These are the activations of a small neural network, seen along a few directions. Each row is one input.
Each table varies a few parts of the input and shows all the possible inputs, shuffled.
Descriptions start from the smaller parts, as in this example, which fits no table here: one of 4 places along a line, together with either a single point or one of 9 places along a line or (one of 3 separate values, together with one of 8 places around a ring).
Shared parts are said once, and a part with two or three values counts as separate values.
In the rows, zero is written as 128.

Other details of the inputs vary at random and push rows far along two fixed directions, the same in every table; ignore that.
To show where, the next rows are all for the same input, with only those details redrawn:
[107 106 115 117 136 101 144 127 133  95 113 143 119 133  99]
[173 127 160 144 106 119  93 179 151 150 127 141 119 116  95]
[107 140 159 176  76 193 151  59  76 156 147 119 123 129 103]
[112 138 158 172  79 185 145  70  83 154 144 121 122 127 102]
[158 130 160 151 100 135 106 152 133 151 131 136 120 119  97]
[ 61 113 113 137 118 149 184  47  83  95 126 129 121 141 104]
[147 135 163 162  89 156 117 125 116 157 138 130 121 121  99]
[165 129 161 149 101 129 100 163 141 151 129 138 119 117  96]

Table:
R1: [112 116 104 113 145 109 141 136 132 101 112 140 129 129 117]
R2: [116 107 114 112 139  93 140 139 141  91 109 145 118 132  98]
R3: [102 117 105 102 149 112 151 127 123 102 118 130 143 128 129]
R4: [115 108 107 101 152  95 141 150 140 102 119 126 140 132 141]
R5: [155 149 151 141 105 156 110 146 121 169 133 120 139 119 125]
R6: [156 143 148 147 104 155 113 152 127 169 134 110 133 126 136]
R7: [117 152 146 161  94 185 144  91  88 165 145 101 137 134 142]
R8: [115 100 116 111 141  89 137 144 144  93 113 147 121 129  99]
R9: [148 138 146 144 107 152 117 145 123 163 135 111 136 128 138]
R10: [108 113 106 110 155 109 142 112 137  96 132 126 131 141 154]
R11: [127 112 105  91 161  85 128 177 154 102 110 137 140 123 125]
R12: [176 125 167 146 104 117  93 177 149 149 134 142 125 110  97]
R13: [117 126  99  98 161 104 125 115 138 103 126 130 122 130 154]
R14: [142 112  99  95 164  84 117 162 169  98 116 133 122 139 146]
R15: [106 144 150 167  86 200 154  67  73 167 155  97 142 129 145]
R16: [158 137 150 150 110 158 106 125 130 161 153 114 130 126 151]
R17: [174 126 164 144 104 117  93 176 150 151 131 143 122 113  97]
R18: [127 127  97  93 166  93 116 134 149 101 119 132 120 130 151]
R19: [112 116 102 114 148 123 141 106 133 106 129 121 125 144 151]
R20: [148 140 178 161 103 155 111 107 127 173 136 129 117 115 129]
R21: [106 141 168 181  76 190 151  57  73 155 156 120 129 125 106]
R22: [113 118 101  97 154 103 139 151 138 105 108 132 136 131 125]
R23: [127 113 103  90 161  86 127 176 154 104 108 137 137 126 124]
R24: [130 116 105 102 158  80 124 174 155  95 106 149 130 128 117]
R25: [171 139 147 141 115 144  96 144 143 160 143 119 127 129 148]
R26: [159 143 154 151 107 142 105 155 128 159 136 134 133 115 118]
R27: [166 149 147 134 112 143 103 169 135 165 127 123 136 117 123]
R28: [107 125 107 104 151 108 143 140 130 107 113 131 138 133 127]
R29: [126 107 101 101 159  97 127 139 156 100 125 130 125 140 150]
R30: [185 133 152 135 121 126  84 171 159 157 145 124 130 121 149]
R31: [179 136 150 137 123 126  84 170 159 158 144 125 128 127 149]
R32: [ 72 127  99 130 127 152 179  60  85 100 122 127 130 137 122]
R33: [113 119 109  98 157  95 138 155 139 102 115 134 142 127 128]
R34: [108 115 120 113 153  99 141 111 147 107 102 141 108 135 125]
R35: [ 68 136 103 123 145 150 167  36  87 101 142 114 127 137 160]
R36: [172 141 150 129 117 131  95 182 143 165 130 128 140 114 124]
R37: [180 147 147 129 129 124  78 162 153 157 142 125 125 111 151]
R38: [147 140 175 160 102 156 110 106 127 176 134 130 114 119 128]
R39: [101 113 106 113 141 120 152 123 123 112 123 119 137 137 141]
R40: [161 154 140 137 122 148  92 131 133 161 142 118 120 120 150]
R41: [110 157 152 162  90 197 146  75  75 170 150 109 143 126 132]
R42: [ 58 121 107 129 130 152 187  55  80 105 136 109 143 143 147]
R43: [115 139 160 172  77 184 145  68  82 154 145 122 124 127 102]
R44: [131 107 122 100 165  70 119 154 173 105  97 151 109 130 124]
R45: [ 84 120  94 120 143 144 166  65 109 100 131 114 123 150 152]
R46: [111 115 105 104 153  97 141 150 139 103 114 125 135 139 140]
R47: [122 166 140 159 100 198 130  51  83 165 154 102 122 127 155]
R48: [110 107 116 113 143  88 141 138 140  89 112 147 121 134 100]
R49: [176 139 147 134 114 128  96 187 149 164 128 119 133 122 135]
R50: [ 69 124 108 134 130 145 178  62  85  98 130 129 137 133 125]
R51: [ 79 139  95 120 143 153 161  48  94 107 132 112 119 139 155]
R52: [ 70 121 103 124 128 151 179  65  87 111 127 110 138 145 144]
R53: [173 127 160 145 106 120  93 178 151 150 127 141 119 117  95]
R54: [110 110 115 114 143  89 142 140 141  89 110 146 118 134  98]
R55: [135 125 102  90 174  77 107 158 163  99 120 137 121 127 152]
R56: [150 131 163 154  99 135 111 142 128 150 138 138 124 119  99]
R57: [ 75 117 102 126 135 139 173  76  96  96 126 130 135 131 124]
R58: [161 149 150 151 107 144 106 157 129 157 130 132 129 118 116]
R59: [100 115 107 111 147 110 150 129 126 107 122 123 138 139 142]
R60: [167 150 143 134 124 140  87 142 140 162 143 120 121 116 151]
R61: [131 118 102 102 162  92 124 148 159  98 120 130 122 143 148]
R62: [113 126 103 100 155 101 141 151 138 104 108 132 136 133 125]
R63: [163 157 145 138 124 141  89 137 135 159 142 120 122 120 151]
R64: [157 145 150 151 111 156 106 124 128 161 149 115 128 133 150]
R65: [ 71 120 105 130 128 148 178  59  85  98 129 128 137 131 125]
R66: [130 108 102 101 156  83 125 173 156  97 108 148 130 124 116]
R67: [102 112 116 124 129 115 151 114 124  98 116 138 118 134  98]
R68: [175 133 151 133 114 126  94 186 148 166 133 121 137 120 137]
R69: [132 108 103  98 159  92 123 145 159 100 124 133 126 138 150]
R70: [108 122  98  99 152 110 146 141 133 104 109 129 134 133 124]
R71: [ 86 128  99 113 150 137 153  64 105 101 135 117 125 132 157]
R72: [164 143 150 148 105 145 104 155 129 159 131 133 131 116 116]
R73: [162 126 165 151 101 131 104 158 136 150 136 137 124 113  98]
R74: [161 145 146 150 105 151 107 155 129 159 129 129 128 116 115]
R75: [132 109 104  99 155  80 124 172 155  96 108 150 131 123 117]
R76: [109 136  97 104 162 110 132 109 133 101 122 125 119 135 153]
- What is each input in this table made of? => one of 4 places along a line, together with either a single point or (one of 3 separate values, together with one of 6 places along a line)
- Start at R76 and move only the place on the line of 6, one step at a time. The first step leads to R61. Which rows follow, in order? => R7, R62, R58, R54
- Which other rows does R70 become when the choice among 3 separate values takes its other values? List them by row number. => R27, R62
- Which other rows does R23 become when the place on the line of 4 takes its other values? List them by row number. => R11, R22, R70
- Start at R35 and move only the place on the line of 6, one step at a time. The first step leads to R10. Which rows follow, in order? => R42, R33, R50, R21
- Which other rows does R30 become when the choice among 3 separate values takes its other values? List them by row number. => R10, R16

Table:
R77: [ 73 105 105 122 142 117 172  74 111  83 124 130 124 147 128]
R78: [ 63 113 101 122 134 142 179  45  89  92 124 126 124 135 125]
R79: [ 68 110  95 114 144 129 182  86 104  91 120 121 137 143 132]
R80: [116 147 148 159  96 173 138  88  93 155 141 113 124 131 124]
R81: [168 137 141 136 115 128  99 173 142 152 133 132 134 116 124]
R82: [121 139 153 166  96 169 135  78  96 146 151 121 125 128 127]
R83: [175 137 151 134 124 116  86 182 156 152 123 144 124 111 115]
R84: [155 127 153 143 110 134 109 143 140 150 137 130 122 125 117]
R85: [157 131 151 142 112 133 104 143 138 147 140 134 122 119 116]
R86: [155 127 151 141 110 135 109 144 137 154 128 128 122 119 119]
R87: [174 134 143 132 118 125  94 180 151 150 128 128 128 124 121]
R88: [124 147 139 155  98 180 134  86  91 149 147 115 131 128 127]
R89: [118 106  96  92 165  79 136 168 154  86 110 139 135 128 126]
R90: [130 113 101  87 171  62 122 174 168  85 101 151 122 126 117]
R91: [142 143 150 145 110 145 121 128 125 154 129 126 125 125 121]
R92: [117 142 150 160  99 176 139  83  96 158 135 122 127 127 122]
R93: [113 104 101  86 166  72 138 168 154  90 105 137 138 134 128]
R94: [153 145 146 141 114 132 103 151 131 149 133 128 123 119 119]
R95: [ 73 111  91 114 141 128 178  83 104  91 119 126 134 144 131]
R96: [171 163 121 116 152 146  82 134 150 167 153  95 132 130 220]
R97: [121 107 100  83 169  67 128 177 158  87 108 142 137 127 127]
- What is each input in this table made of? => either a single point or (one of 2 separate values, together with one of 10 places along a line)
- Which other rows does R79 become when the choice among 2 separate values takes its other values? List them by row number. => R89
- Which other rows does R93 become when the place on the line of 10 takes its other values? List them by row number. => R77, R79, R80, R84, R86, R87, R91, R92, R95

Table:
R98: [183 134 142 138  95 150 109 207 138 182 131 122 146 125 117]
R99: [141 114  89  78 168  68 117 179 178  98  88 160 103 128 112]
R100: [143 139  60  52 200  88 107 201 173 106 126  96 165 135 236]
R101: [154 136 168 166  84 178  98  92 108 151 178 123 119 118 104]
R102: [ 68 104 110 140 135 133 171  34 102  84 136 148 125 150 127]
R103: [ 59  80 119 133 132 130 174  34 105  96 132 125 110 138 141]
R104: [177 155 191 134 115 122  87 161 156 186 118 136 117 110 119]
R105: [ 50 112 109 119 142 136 176  43  95 112 105 127 113 123 130]
R106: [147  84 109  97 157  52 107 170 186  77 104 141 102 154 122]
R107: [168 136 182 133 103 130 113 196 140 188 129 115 159 121 125]
R108: [ 95 116  86 106 134 102 165 151 103  85 121 127 157 121 105]
R109: [142  96 114 107 165  47 108 177 171  63 120 166 110 127 116]
R110: [115 168 160 177  70 214 136  40  68 180 131 103 111 137 119]
R111: [ 90 116  98 112 144 106 166 155 102  84 117 137 155 130 117]
R112: [198 121 160 152  97 135  82 160 164 165 147 138 102 129 122]
R113: [ 96 105  93 101 136 111 166 148 117  98 100 112 147 157 122]
R114: [ 59 135 100 126 145 140 172  43  92  99 108 151 128 134 115]
R115: [118 159  67  76 213 117 112  96 134 112 129 100 123 136 227]
R116: [187 166 154 147 100 124  73 174 136 161 130 142 117  89  94]
R117: [ 98 156 155 186  68 226 167  67  49 183 153 113 172 131 122]
R118: [ 70 119 100 118 146 114 183 137 117  97 115 110 145 156 125]
R119: [182 131 153 148 102 156 115 202 141 172 125 122 158 110 115]
R120: [153  79 108 102 168  64 118 169 196  73 108 157 112 128 119]
R121: [155 143 164 182  72 165 107  90 100 150 170 126 116 110 110]
R122: [185 159 159 131 111 140  65 175 143 162 139 140 119  96  89]
R123: [106 118  99 107 159 115 151 108 140  92  93 147 117 119 113]
R124: [181 167 166 153 110 129  75 176 133 161 125 151 115  98 106]
R125: [162 172 130 147 124 190  89  56 121 180 192  81 127 139 241]
R126: [ 45  93 102 117 129 145 200  82  80 115 116 108 154 134 136]
R127: [127 149 150 153  78 203 136 121  72 165 164 104 163 117 102]
R128: [173 166 172 155 116 127  82 178 159 175 122 128 103 121 114]
R129: [139  84 139  88 169  39 117 162 194  89 112 151 112 139 130]
R130: [ 59 110 118 146 136 129 178  42 111  83 139 118 102 164 133]
- Changing only one part turns R116 into R108. The same change can be made to R105. Which row results? => R126
- What is each input in this table made of? => one of 3 separate values, together with either a single point or one of 10 places along a line
- Which other rows does R129 become when the choice among 3 separate values takes its other values? List them by row number. => R104, R107
- Which other rows does R106 become when the place on the line of 10 takes its other values? List them by row number. => R101, R102, R103, R109, R112, R120, R121, R129, R130
